Each row below holds a small network's activations on one input, seen along a few directions.
In each table, some parts of the input vary, and every possible input appears once, in random order.
Descriptions start from the smaller parts, as in this example, which fits no table here: one of 4 places along a line, together with either a single point or one of 11 places around a ring or (one of 2 separate values, together with one of 8 places around a ring).
Shared parts are said once, and a part with two or three values counts as separate values.

Other details of the inputs shift rows strongly along two fixed directions, in all tables alike. That doesn't count.

A family of inputs:
r1: [  4  -6   1   6   1  -3 -10  -2  12  -9 -13   0  -5  -3  17   5]
r2: [ -1  -9  -8   7   4   3   6   3   2  -9   0   4  -5 -10   5  -2]
r3: [ -3  -7  -2  11   9  -2  -9   6  -1  -7   4   0  -5 -11  -7   4]
r4: [ 24  40  14  -2 -45  25   4  23  29  53 -20   7 -27  30 -27 -14]
r5: [-20  -6   6  -6   2   3  -1  -2  -9  -9   1   6   7  -2  -3   0]
r6: [-12  -3  -2  10   0  -6  -4  -1  10  -9 -11  -9  -8  -8   5  -1]
r7: [ -6  -9   4  -1  15  -5   0   3 -15   1   4  -5  -4  -4  -5  11]
r8: [ 42  49 -38  14  -5 -41   7 -41  17  -5  62 -56  79  23 -12 -29]
r9: [ 33  34  14  -9 -39  33  10  20  -1  61 -12  10 -16  31 -29   0]
r10: [-10  -5   7 -14   4   1   0  -6  -5  -8   2  14   3  -1   7   0]
r11: [-12  -7   5 -12   4   7   4  -2  -7 -13   1   7   4  -1   4  -5]
r12: [-15  -8   9  -8  11   1 -11   0 -10  -8   3   4   5   0  -7  -1]
r13: [ -2  -8  -1  -7   9  -5   9  -1 -10   3   2   5  -4  -4   9  10]
r14: [  1  -7  -4   5   4  -5   2   2   4  -5   0  10  -3 -12   7   2]
r15: [ -3  -8   8 -10   2   5  -7  -8 -10  -9  -3  14   7   1   8   3]
r16: [ -4 -10  -4  -5   9   1  12   1 -12  -2   2  -2  -5  -2   7   6]
r17: [ -4  -6  -5   4   2  -3   0   1  13 -13 -12  -6 -11  -4  10  -5]
r18: [-11  -8  -1   2   7  -3   9   1 -15   2   2  -3  -1  -5   1  10]
r19: [  8 -10  -4   8   2   1  -4   0  -1  -6  -3  10   0 -10   9   6]
r20: [ -7  -5   2   8   6  -7 -16   4   9  -9  -7 -11 -11  -7   1   0]
Each input here is: one of 4 places along a line, together with one of 5 places along a line.
Q: The inputs of r8 and r19 match in every part but the place on the line of 5. If r18 is changed in the same way as r8 into r19, which row does it become?
A: r9
Q: Start at r15 and move only the place on the line of 5, one step at a time. The first step leads to r10. Which rows follow, in order?
A: r11, r5, r12

A family of inputs:
r21: [-27 -32 -11  16  23 -13   7   9  -5 -22  -8  -9 -20 -26  18  15]
r22: [ 11  34   4 -14 -16   1   3 -12  -1  20  23  -8  37  32 -27 -20]
r23: [-29 -36   3  -1  30  -1  -2  -1 -28 -24   1  11  -1 -21   1  13]
r24: [ 38  40  -5  -7 -34  12   5  -6  30  18   6   1  17  31  -8 -28]
r25: [ 19  22  34  -2 -65  80  15  64  18  87 -69  65 -91  14 -35   3]
r26: [ 24  44 -12  -1  -5 -35 -14 -29  24  -3  37 -45  51  30 -14 -27]
r27: [-39 -28  11 -15  21  -1  -7  -6 -23 -28   3  19   3 -19  12  10]
r28: [ 29  41 -20  -5   1 -20   4 -31 -10   3  59 -37  61  22 -24 -22]
r29: [ 29  38   3 -10 -18  -4  -5  -8  22  20   8 -22  12  37 -10 -18]
r30: [ 10  25  35   6 -59  79   1  64  17  74 -53  52 -77  10 -56 -10]
r31: [-20 -38  -1   2  29  -6   9   4 -27 -17   3  12  -2 -21  12  24]
r32: [-19 -31  -1  17  20  -4 -18   1  -8 -31 -11   5  -8 -30  11  12]
r33: [-11 -33  -6  20  20  -8  -6   4  -6 -22  -9   5 -10 -30  22  23]
r34: [-44 -25   4   4  17 -10  -7  -1   3 -34 -14  -3 -12 -21  13   3]
r35: [-11 -31  -1   2  26 -19  -6  -3  -3 -17 -15   1 -21 -21  30  21]
r36: [-34 -29  -5  13  24  -9  -4   5  -6 -29  -9 -10 -18 -28   6   5]
r37: [  7  14  43 -18 -52  74  21  58 -13  92 -57  57 -76  24 -42  14]
r38: [-21 -33  -1  -2  27  -3   8   4 -30 -18   9  13  -5 -25  14  24]
r39: [-24 -36  10 -20  23   0   1  -6 -22 -27  -8  18   4  -8  24  11]
r40: [-15 -32   4  -1  13  -3 -13  -7   0 -34 -18  12  -6 -15  34  12]
r41: [-15 -33   0 -13  22  -6   9  -6 -30 -16   0  17  -6 -22  26  23]
r42: [ 53  44 -33  17 -14 -23  11 -20  26   8  45 -32  51  19  -9 -25]
r43: [ 36  44 -28   6 -12 -30  17 -27  17  14  30 -50  38  27  -2 -20]
r44: [-26 -28   3   4  12  -4 -13  -4  10 -39 -11  23  -3 -27  20  -1]
r45: [-16 -34  -3  12  29 -17  -7   9  -4 -19  -6  -4 -20 -24  18  21]
r46: [ 25  35  -4   7 -10  -7 -10   1  14  21  16 -29  10  21 -31 -18]
r47: [ 36  44 -14 -24  -9 -17   8 -35  -2   3  50 -31  67  38  -4 -24]
r48: [ 20  43  -3  -7 -27   2  10  -6  22  21   6 -28  12  35 -13 -25]
r49: [ 21  40   2   4 -30   1 -12  -8  20  17   9 -13  25  25 -21 -20]
r50: [ -6 -32  -5   9  16 -10  -5  -7  -6 -21 -17  10 -12 -26  34  23]
Q: The inputs of r37 and r31 match in every part but one. If r35 is changed in the same way as r37 into r31, which row does it become?
A: r45
Q: What is each input in this table made of?
A: one of 5 places around a ring, together with either one of 2 separate values or one of 4 places along a line
Q: List by row number the other rows that have the place on the ring of 5 in common with r36.
A: r23, r28, r30, r32, r46
Q: List by row number the other rows that have the place on the ring of 5 in common with r47.
A: r24, r29, r39, r40, r48
Q: Which other rows does r37 become when the choice among 2 separate values takes its other values? List them by row number.
A: r41

A family of inputs:
r51: [ 37  43 -19  -3 -22 -22  21 -14  -5  19  51 -20  67  21 -30 -20]
r52: [-16  -9  22 -18 -30  52  26  54 -17  51 -34  49 -42   2 -19  16]
r53: [ 62  48  -9 -24 -16 -19  -3 -35  23  15  27 -19  52  38   7 -35]
r54: [ 24  50 -19  -2  -9 -28   0 -15  14  10  41 -46  34  25 -47 -31]
r55: [-16  -8  37   3 -20  64 -13  54 -35  52 -35  33 -61 -10 -42  20]
r56: [-49 -68 -19  -1  68 -24  16 -19 -40 -50  16   9  10 -34  38  25]
r57: [ 24  44 -23  -7 -10  -7  17 -12 -16  26  47 -52  43  31 -21 -23]
r58: [-39  10  35   6 -44  45 -12  43  18  41 -55  43 -70  -8 -34  -5]
r59: [ 80  48 -42  27 -13 -41  12 -13  31  35  22 -49  19  24  11  -2]
r60: [-31 -69  -5 -10  68 -37   1 -30 -44 -44   7  11   8 -26  49  40]
r61: [-39 -60 -17 -10  45 -16   4 -19 -18 -75  19  23   7 -39  59  17]
r62: [-37 -57 -11   2  42 -23  -4 -21 -23 -80  21  31   8 -49  42  15]
r63: [-17  -5  33 -10 -14  56  30  32 -27  59 -39  42 -56  11 -30  24]
r64: [-43 -59  -7   4  34 -23 -10 -33  -3 -86 -24   2  10 -31  57  12]
r65: [-24   6  46 -15 -42  41 -18  36  16  55 -69  42 -77  12  -6  12]
r66: [ 46  41 -14   1 -18  -9   3 -11  -4  22  47 -15  72  22 -27  -7]
r67: [ -9  -5  35  11 -41  67 -27  43  13  24 -65  54 -54   4 -29   1]
r68: [ -5   0  41 -20 -33  64  11  35   9  38 -61  54 -61  -3  -9  -4]
r69: [-26 -69  -3 -18  48 -40   0 -17 -38 -51   2  15  20 -34  61  42]
r70: [ 32  46 -20  11 -33 -15  -6 -27  27  -7  22 -25  52  32 -24 -45]
r71: [ 38  49   4  -9 -13 -30  -9 -16  29  18  26 -49  36  54  -8 -24]
r72: [-22   0  37 -11 -25  59  17  44 -36  53 -45  21 -68   1 -26  19]
r73: [ 34  48 -14   2  -3 -17 -20 -14  15  12  39 -44  41  25 -43 -19]
r74: [ 25  50 -26 -14  -6 -22   8 -14  18  14  41 -55  37  37 -30 -30]
r75: [ 68  50 -43  36 -16 -30  28 -16  32  25  24 -57  23  15   2  -6]
r76: [-35 -62 -14 -11  50 -20  -3 -19  -3 -74  -1  17  11 -48  59  -4]
r77: [-11  -5  34 -18 -33  50  29  43 -21  50 -42  45 -42   2 -17  26]
r78: [ 12 -11   6  43 -34  39  15  63  19  55 -54  31 -96 -28 -26  17]
r79: [ 20  50  -6  12 -13 -27  -3  -9  29   2  39 -45  40  33 -33 -40]
r80: [ -9  -1  39 -26 -19  36  -9  44  -3  51 -54  25 -79  15 -26  19]
r81: [ 43  44  -7 -17 -12 -17   3 -19 -21  36  34 -47  37  40 -13  -9]
r82: [ 54  49 -12   0 -14  -1 -16 -22  25   5  32  -9  58  18 -18 -38]
r83: [  5  -3  40 -29 -35  56   1  36  -8  45 -41  65 -68  16   0  21]
r84: [-50 -61 -10   9  54 -31  -6 -12 -51 -61  17  -9   5 -54  25  18]
r85: [-67 -51 -13   3  41 -33 -16 -21   5 -69  -6  -5   2 -43  54   8]
r86: [-50 -54  -6  -9  59 -36  -3 -20 -18 -70  -5 -19  -7 -39  35  25]
r87: [ -1   0  35  -4 -32  71 -12  43  -6  33 -29  71 -56  -4 -24  16]
r88: [-33 -58  -9   2  47 -27 -11 -21  -7 -79   0  26  11 -58  42  -6]
r89: [-22  -8  26  -6 -45  66  -1  45  16  30 -67  46 -65  14 -16  -8]
r90: [ 63  46 -55  36 -13 -29  26  -7  37  25  34 -56  24  15   0 -16]
r91: [-37 -67  -8  13  70 -21 -12 -21 -41 -52  19  17  19 -45  24  34]
r92: [ 24  52   2   0 -14 -19   8 -17  30   8  26 -54  38  44 -15 -28]
r93: [ 44  54 -14 -15 -24  -5  21 -36   9   7  48 -20  51  37  -2 -18]
r94: [-29   7  40  10 -38  56 -31  43  18  42 -57  46 -64  -8 -31   6]
r95: [ 30  40 -19   5  -2 -17  21 -25 -12  28  54 -22  52  29 -42 -21]
r96: [-46 -58   6  21  59 -31 -36  -5   0 -78   4  -7   8 -41  33  15]
r97: [-29 -64  -4  -5  38 -34 -26 -33  -5 -77 -24   8   7 -22  67  16]
r98: [ 14  61  -6  -2 -30 -16   1 -33  33  16  16 -41  39  32  -8 -26]
r99: [ 72  36 -40  51 -17 -21  -1  -7  36  26  33 -46  25   2 -15  -5]
r100: [-59 -60  -4   5  57 -33  -9  -4   2 -75   2 -15  -2 -31  46   6]
Q: The inputs of r81 and r55 match in every part but one. If r69 is changed in the same way as r81 into r55, which row does it become?
A: r66
Q: What is each input in this table made of?
A: one of 5 places along a line, together with either a single point or one of 9 places around a ring
Q: Which other rows does r100 become when the place on the line of 5 takes its other values? List them by row number.
A: r71, r79, r92, r96
Q: Which other rows does r88 become when the place on the ring of 9 takes its other values? List them by row number.
A: r51, r54, r58, r62, r70, r79, r84, r95
